Each row below holds a small network's activations on one input, seen along a few directions.
Each table varies a few parts of the input and shows all the possible inputs, shuffled.
A made-up example of a description, with smaller parts first: one of 5 places around a ring, together with either a single point or (one of 2 separate values, together with one of 4 places along a line) or one of 11 places along a line.
Shared parts are said once, and a part with two or three values counts as separate values.

Other details of the inputs vary at random and push rows far along two fixed directions, the same in every table; ignore that.

Rows:
x1: [ -1   0  11  -7  -4   2  15   8 -14 -10  10  -3   3  16  -1   5]
x2: [ 30  14  -4 -10  -3  -3 -13  12  -3  18  12   7  15 -24   3  11]
x3: [-31  -8  -1   9   0   5  -5 -15  -1  -3  -7   5 -17   9  -6  -9]
x4: [ -7  -4  19  -3  -7   5  23  18   0  -5  11  -9  -1   1 -13  -2]
x5: [ 41  21 -22   4  -1  -2 -26   2  15  24   4   6  15 -34   6   1]
x6: [-22   1 -14  17   9   4 -24 -28  18   3 -16   8 -12 -10  -7  -9]
x7: [  1   0  17  -9  -6   9  20  20  -5  -9  14 -12  -7   2  -2  -4]
x8: [ 37  26 -18   1   8  -5 -29  -5 -10  22   4   5  20 -28  11   9]
x9: [  1  -3  17  -8 -15   7  19  23   0 -11  16  -9  -6  13   6  -3]
x10: [-21  -9 -25  16   2   1 -23 -31   2   2 -14  14 -18   1  -1  -3]
x11: [ 35  18  -5 -12  -4   0 -17   9  -8  17  17   5   9 -17   8  10]
x12: [ -2  -4  17   1 -12   6  23  27   9 -11  10 -13   1   3  -7  -4]
x13: [  4  -1   7   2  -8   1  26  17   4 -11   4  -9   9   7  -5  -3]
x14: [-25  -6  -7  16   7   2  -1 -15   0  -7 -12   3   3   9 -10   2]
x15: [-20  -6 -24  11  -3   6 -25 -30  14  -1 -15  16 -18  10   6 -10]
x16: [-26  -4  -3  10   5  -2  -4 -19  -5  -7  -9   1  -7  10  -3  -9]
x17: [ -2  -9   9  -9 -15   6  24  21   5 -10   9  -2  -2   8  -2  -3]
x18: [  4  -9  10  -9 -11   4  21  15  -9  -6  19  -2  -9  11   3   4]
x19: [ -3 -13  11  -8 -11   2  25  19  -5  -8  13   0  -4   4  -3   4]
x20: [ 31  19   2 -11   1  -2 -11  14   5  16  13   1   9 -31   9   0]
x21: [ 46  -2  13 -23  17  -8 -14   7 -10  27 -15   0   5  -1   3  27]
x22: [ 40  17 -20   5   4  -5 -25  -1   5  27   8   8  13 -38   6   7]
x23: [-11 -22  -4   1  26 -11 -30 -35   6  18 -49  14 -10  11  -8  18]
x24: [ -4  -2  13   3  -6  -1  24  21   4 -15   6 -17   9   7  -5  -5]
x25: [-18  -5 -12   8  -3   1  -3 -20   5 -12  -9   6  -9  19   6  -8]
x26: [ 35  25  -5  -8   6  -4 -13   6  -5  11  11  -8  14 -26  10  -1]
x27: [-33  -6 -14  10   6  -1 -24 -30  10   5 -16  17 -12  -3  -3  -8]
x28: [ 35  22   0 -13   0   1 -15  10   0  17  17  -1   4 -24  14   0]
x29: [ 31  16  -5  -1  -1   0 -12  11   0  18  11   1  16 -27  -2  10]
x30: [-22  -9 -12  17   7  -1   3 -17   3  -7 -11   3  -3   7  -6  -1]
x31: [  4   5  15 -12  -2   1  17  10  -7 -11  13 -11   1   6   4  -4]
x32: [ -8  -5  14  -4  -7  -3  24  19   1 -17   6 -10   7  10   1  -5]
x33: [  1   0  13  -7  -8   0  18  16  -4 -15  11 -12   3  15   6  -5]
x34: [-27 -10  -6  12  -6   6  -9 -11   7  -9 -10   0 -15  10   0 -11]
x35: [  0  -4   6  -6 -10  -2  25  14   1 -13   4  -4   6  10   0  -3]
x36: [-18   4 -13  18  14  -2 -20 -30  13  -2 -17   4  -1  -8  -4  -8]
x37: [  4   0   4  -3  -9   2  21  13  -5 -11   5  -9   3  11   2  -4]
x38: [-26  -4  -2   6   4  -3  -6 -22  -4  -7  -6   5  -9  15   0  -9]
x39: [-24   2 -15  20  13  -5 -21 -32   8   2 -17   8  -1  -3  -7  -7]
x40: [  2  -3   6  -6  -4  -2  20   7 -11 -10  12  -3  -3  15   3   2]
x41: [ -4  -2  20 -12  -8   4  19  17  -8  -6  18  -4  -8  11  -1  -3]
x42: [-25  -1 -14  11  12  -4 -20 -31  10  -2 -17   9  -4  -6   3  -9]
x43: [ 38  26 -19   2   5  -9 -31  -1   1  17   3  -4  18 -30  16  -3]
x44: [-31 -11  -2   8  -7   4  -4  -8  14  -7 -10   6 -10   8   1  -8]
x45: [ -6  -5  11  -6  -2   0  20  12 -10 -11   5  -2   9   9  -6   5]
x46: [-21  -6 -25  13   9  -7 -19 -31   5  -2 -17  15  -4   0   1  -1]
x47: [-18 -29  14   2  19  -2   1 -17   2  10 -38  -5  -9  21 -18  20]
x48: [ -3  -6  13  -5  -9   9  19  19 -13  -6  12  -5  -2   9  -7   5]
x49: [  2  -5   6  -6 -15   9  22  20  -1  -8  11  -8  -5  10  -1  -4]
x50: [ 33  25 -14  -5  11 -15 -27  -3  -2  23   5   7  20 -33   9   1]
x51: [  4 -24  30 -17  12   2  24  16 -15   7 -17 -11  -5  26 -11  22]
x52: [ -1  -4   4   0  -3   0  21   9 -13 -10   7  -6  -1  10   0   1]
Each input here is: one of 4 places along a line, together with either a single point or (one of 2 separate values, together with one of 6 places around a ring).
The inputs of x37 and x13 match in every part but the place on the line of 4. If x8 is changed in the same way as x37 into x13, which row does it become? -> x14
The inputs of x46 and x30 match in every part but the place on the line of 4. If x50 is changed in the same way as x46 into x30, which row does it become? -> x39
Change only the choice among 2 separate values in x6. List by row number the other rows that result. -> x36
Change only the place on the ring of 6 in x7. List by row number the other rows that result. -> x3, x10, x34, x48, x49
Change only the place on the ring of 6 in x6. List by row number the other rows that result. -> x4, x5, x12, x22, x29
Change only the choice among 2 separate values in x50. List by row number the other rows that result. -> x27

Rows:
x53: [ -6   0 -16   4   4  -3 -36 -21  11  17  -9  20  -9 -16   2   2]
x54: [  6  13 -22  10  10 -13 -23 -23  -1   9  -5   9  12  -6   7  -2]
x55: [ 14  11  10  -8   1  -2  13  15  -6   0  19  -4  10 -19  -3   1]
x56: [  6   3 -25   7   1  -3 -36 -17  14  16 -13  13   0 -19   7   0]
x57: [-55 -32   5   9  -4  14  16 -18  -3 -17 -10  10 -33  35 -13  -5]
x58: [  0   1  32 -11 -11   8  45  38 -10 -24  23 -21  13   8 -11   1]
x59: [-55 -25   4  21  -3   7  12 -14  14 -23 -20  -5 -23  24 -13 -16]
x60: [ 23  11   2  -1   0  -5  18  21   0  -6  16  -9  26 -11   0   1]
x61: [ 17  12  12  -4  -5   4   4  19   6   4  12 -11   7 -13  -3  -1]
x62: [-11   5 -21  18   8  -5 -20 -22   8  -2 -12   3   4 -15   2  -8]
x63: [-55 -18   7  10   0   7  13 -16  -9 -23  -8  -3 -14  35 -10  -8]
x64: [ 25   9   7 -11  -8   2  -3  24   3  10  14  -1  10 -12   1   7]
x65: [ 32   5   0 -10 -11   4  11  22  -9   5  16  -6   3  -9   7   7]
x66: [ 33  11   5 -17  -3  -5  12  19  -6   1  13  -6  12   1  13   3]
x67: [ 13  -8  25 -17 -20   2  51  50  -3 -13  17 -12   8  13  -5   6]
x68: [ 13 -15   5  -3  35 -12 -23 -21  -4  29 -45   2   5   1 -13  31]
x69: [-57 -40  16   9 -14  14  50  -1  -3 -40  -9  -2 -25  58 -18  -6]
x70: [ 26   7   9 -17  -6  -2   9  19  -9  -1  11  -9   4  -1  14   2]
x71: [  4   9 -19  15   6  -4 -22 -19  20  10 -15   6   5 -15   2  -7]
x72: [  0   9 -11   2   5  -1 -30 -22   1   7 -11   9  -5   1  12  -3]
x73: [ 30  10   6 -10  -9   7   7  22  -9   8  19  -5   4  -4   4   9]
x74: [ -1   4 -13  -4   9  -2 -29 -28   0  11  -9  15 -11  -5  12  -3]
x75: [ 19  13  10 -14   2  -5   6  15 -16   7  21  -4   8 -10   2   2]
x76: [-14   2  -7  10   8   0 -22 -22  14   8  -8   8 -13 -14  -3  -7]
x77: [ -6   7 -21  10   8  -7 -24 -22  -4   7  -7   3   1  -7   7  -5]
What do these inputs look like to the network? -> either a single point or (one of 4 places along a line, together with one of 6 places around a ring)
A walk changes only the place on the line of 4. It starts at x71 and steps to x59. List the rest of the walk in order. -> x61, x76
